Each row below is a small network's average activation on inputs in which a field has the value named, seen along a few directions.
Values that are neighbours, or in one group, have similar rows; names and order tell nothing.
In the rows, 500 means zero.
Random noise pushes rows far along 21 fixed directions. That doesn't count. These rows show it; they differ only by the noise:
[806 493 555 474 423 493 709 370 570 501 417 569 533 521 405 599 482 518
 452 602 551 573 594 465 646 583 481 485 487 567 465 535]
[590 501 504 341 405 615 434 553 532 465 490 536 406 573 387 621 439 544
 501 437 502 557 504 474 579 579 462 570 445 412 599 472]
[354 379 623 531 501 553 452 437 533 583 653 407 534 609 558 581 674 399
 410 490 367 686 558 382 660 349 651 587 651 436 456 612]
[502 397 409 310 472 504 413 526 569 620 382 451 454 412 613 436 473 397
 580 408 342 750 381 394 476 511 495 626 594 578 548 460]
[508 741 473 404 430 597 518 581 453 387 441 447 483 465 455 491 414 548
 494 397 570 443 353 471 578 491 515 532 452 493 436 592]
[386 512 458 513 485 477 274 635 561 336 415 424 659 405 410 509 719 641
 546 537 455 492 288 515 368 509 515 491 599 478 478 493]
[440 368 441 381 551 341 546 583 512 432 586 551 428 545 524 362 492 373
 611 543 338 407 445 675 387 506 367 151 436 451 500 558]
[461 514 516 485 428 439 410 446 439 270 418 533 499 493 487 618 462 614
 447 449 390 427 543 501 428 610 549 488 502 465 544 493]
[510 557 472 389 426 354 551 482 327 489 409 495 441 345 602 397 434 491
 527 451 419 612 525 435 511 553 368 483 603 502 464 605]
[303 591 490 429 442 458 546 642 659 589 605 557 499 650 620 481 395 421
 418 456 362 384 331 539 585 476 493 362 515 370 453 507]
[595 328 451 358 494 490 596 549 517 577 433 443 602 423 437 507 506 474
 599 390 550 502 437 639 502 436 446 403 487 452 479 430]
[725 515 448 534 554 457 469 296 484 473 454 609 363 534 503 471 480 518
 518 590 546 496 415 493 522 624 592 396 546 616 487 460]
[514 561 451 353 510 309 651 560 419 535 486 556 472 415 473 350 436 482
 507 442 518 364 442 538 525 698 429 429 591 524 446 465]
[527 504 518 631 465 535 498 280 652 504 465 533 594 519 456 629 456 619
 445 737 508 532 595 486 549 414 643 579 392 676 468 538]
[599 508 568 529 428 468 526 728 532 436 550 658 513 557 533 402 488 637
 493 592 447 496 652 426 568 605 626 405 556 452 590 585]
[349 590 452 478 502 428 463 457 438 521 454 626 509 503 381 487 464 630
 400 628 501 336 497 501 460 632 460 564 473 574 534 457]
[572 377 493 716 608 448 485 261 447 565 473 434 481 412 589 472 419 441
 443 711 460 522 666 564 500 427 399 557 513 527 346 520]
[447 595 494 265 437 519 568 459 565 489 445 409 435 566 418 504 512 446
 490 434 475 552 407 465 584 545 497 463 565 560 592 553]
[543 458 388 637 497 537 487 552 582 367 492 291 592 370 445 577 543 365
 587 387 456 639 581 454 401 495 451 530 476 610 521 534]
[650 371 539 368 535 688 661 507 519 481 377 700 610 524 480 624 504 362
 408 351 473 519 450 490 538 508 636 505 385 426 444 479]
[739 469 611 415 481 585 542 442 375 288 457 425 375 589 489 483 418 556
 583 424 472 510 587 531 562 408 600 408 435 507 538 571]
[639 721 568 497 447 599 523 486 710 471 438 523 559 601 305 518 416 692
 536 615 550 505 388 442 605 444 596 585 427 727 554 379]
[377 539 488 643 458 300 254 485 435 251 507 397 518 339 555 487 609 647
 612 583 360 566 522 456 270 527 391 553 544 576 466 528]


Zofa, 9 values:
n6: [344 573 636 507 494 612 476 489 509 515 436 517 630 485 584 557 650 560
 414 491 604 565 493 431 461 398 563 617 529 423 511 544]
n1: [523 545 308 416 468 527 333 491 466 674 290 450 502 318 345 389 401 558
 471 694 459 720 342 455 761 456 537 525 744 550 521 630]
n2: [792 448 509 367 459 524 746 541 452 564 485 544 442 478 431 468 435 418
 613 414 582 571 562 486 579 489 476 456 383 573 522 548]
n9: [482 593 640 358 510 462 661 392 549 456 490 389 443 612 546 508 572 390
 554 434 497 553 431 496 472 413 429 451 443 596 525 487]
n8: [573 584 501 493 483 464 502 455 536 459 334 486 476 651 480 445 434 486
 468 539 297 482 259 469 556 405 565 335 598 624 534 512]
n3: [410 652 585 478 489 501 534 608 402 541 530 336 505 556 513 323 456 561
 470 481 472 414 393 466 650 355 538 546 648 497 441 557]
n7: [520 402 449 495 567 671 454 548 519 543 466 539 482 510 447 486 477 443
 404 581 568 449 492 596 581 506 552 461 490 321 501 607]
n4: [445 462 404 533 532 386 439 586 445 671 601 485 572 353 359 430 725 542
 564 667 686 549 409 577 548 503 381 411 616 421 425 583]
n5: [401 555 584 566 487 474 419 471 604 609 424 528 428 766 662 455 614 544
 368 596 386 465 442 380 426 543 522 513 666 508 667 379]
Zofa is arranged as 3 separate groups.
Question: Which other values are in the same group as n7? Give them in the order they are listed.
Answer: n6, n3
Question: Which other values are in the same group as n8? Give them in the order they are listed.
Answer: n2, n5

Pekid, 9 values:
p9: [433 433 356 359 593 739 295 524 510 508 383 498 472 172 340 410 447 332
 548 671 421 899 589 439 510 471 344 688 445 520 532 701]
p5: [237 589 222 384 300 439 478 601 384 864 403 407 523 249 624 465 523 437
 549 323 565 923 506 280 600 465 423 502 747 531 727 712]
p4: [406 612 677 531 610 384 575 408 646 422 745 377 379 633 368 450 441 289
 453 580 360 473 591 599 639 543 244 381 657 403 482 400]
p2: [563 481 411 514 411 390 189 301 361 587 539 682 465 430 540 659 589 745
 568 484 585 583 119 460 542 504 560 549 579 492 343 371]
p8: [869 338 743 380 435 301 512 674 163 381 629 608 408 487 291 378 438 759
 646 580 408 503 673 604 857 434 479 354 654 256 365 542]
p6: [456 403 714 107 636 647 475 387 561 277 478 243 463 350 247 394 626 543
 601 536 677 547 619 702 625 403 783 487 603 423 513 713]
p7: [212 466 526 305 639 591 222 609 512 517 554 553 498 500 480 519 698 454
 640 414 419 469  94 476 152 402 394 933 187 612 343 202]
p1: [323 267 687  42 385 407 563 273 644 487 242 438 385 636 821 549 453 431
 372 473 288 496 538 652 417 561 458 420 609 216 582 539]
p3: [636 634 476 485 311 252 766 490 532 480 616 698 543 511 360 667 350 453
 509 370 273 573 556 262 504 694 368 651 349 781 500 402]
Pekid is arranged as 3 separate groups.
Question: Which other values are in the same group as p4? Give them in the order they are listed.
Answer: p9, p2
Question: Which other values are in the same group as p7? Give them in the order they are listed.
Answer: p5, p8

Bip, 9 values:
j3: [701 397 657 735 623 606 483 830 442 480 813 254 349 866 595 299 442 306
 616 414 185 520 455 482 647 141 413 429 479 423 399 454]
j8: [353 548 500 414 427 346 353 395 638 370 432 505 371 603 712 492  50 590
 468 589  89 285 379 611 357 497 379 597 311 546 440 326]
j6: [598 537 640 719 528 765 621 632 335 358 510 875 800 249 260 665 612 279
 389 540 385 892 686 346 613 224 282 406 367 254 302 806]
j4: [296 388 848 138 456 474 696 473 592 597 321 749 685 529 670 491 627 579
 403 475 426 540 490 556 453 366 616 470 554 286 506 431]
j5: [632 508 353 737 407 581 305 529 730 519 487 442 653 410 391 804 410 624
 465 287 668 499 468 513 617 670 622 541 686 371 582 209]
j9: [287 439 736 163 517 488 664 421 495 248  95 296 815 342 339 503 707 536
 367 542 339 445 419 615 430 350 470 600 574 469 336 651]
j1: [390 675 378 518 479 647 672 583 333 688 224 512 706 368 360 461 302 628
 241 493 613 391 680 355 708 540 721 705 553 676 642 602]
j7: [573 518 486 640 450 472 597 357 567 627 414 473 506 552 696 421 270 561
 535 600 522 504 551 649 523 277 411 239 509 481 547 453]
j2: [348 308 625 324 599 772 460 454 469 743 479 727 501 780 754 613 672 324
 342 352 507 535 237 571 570 251 692 383 508 130 482 456]
Bip is arranged as 3 separate groups.
Question: Which other values are in the same group as j3? Give them in the order they are listed.
Answer: j1, j2
Question: Which other values are in the same group as j8? Give them in the order they are listed.
Answer: j5, j7
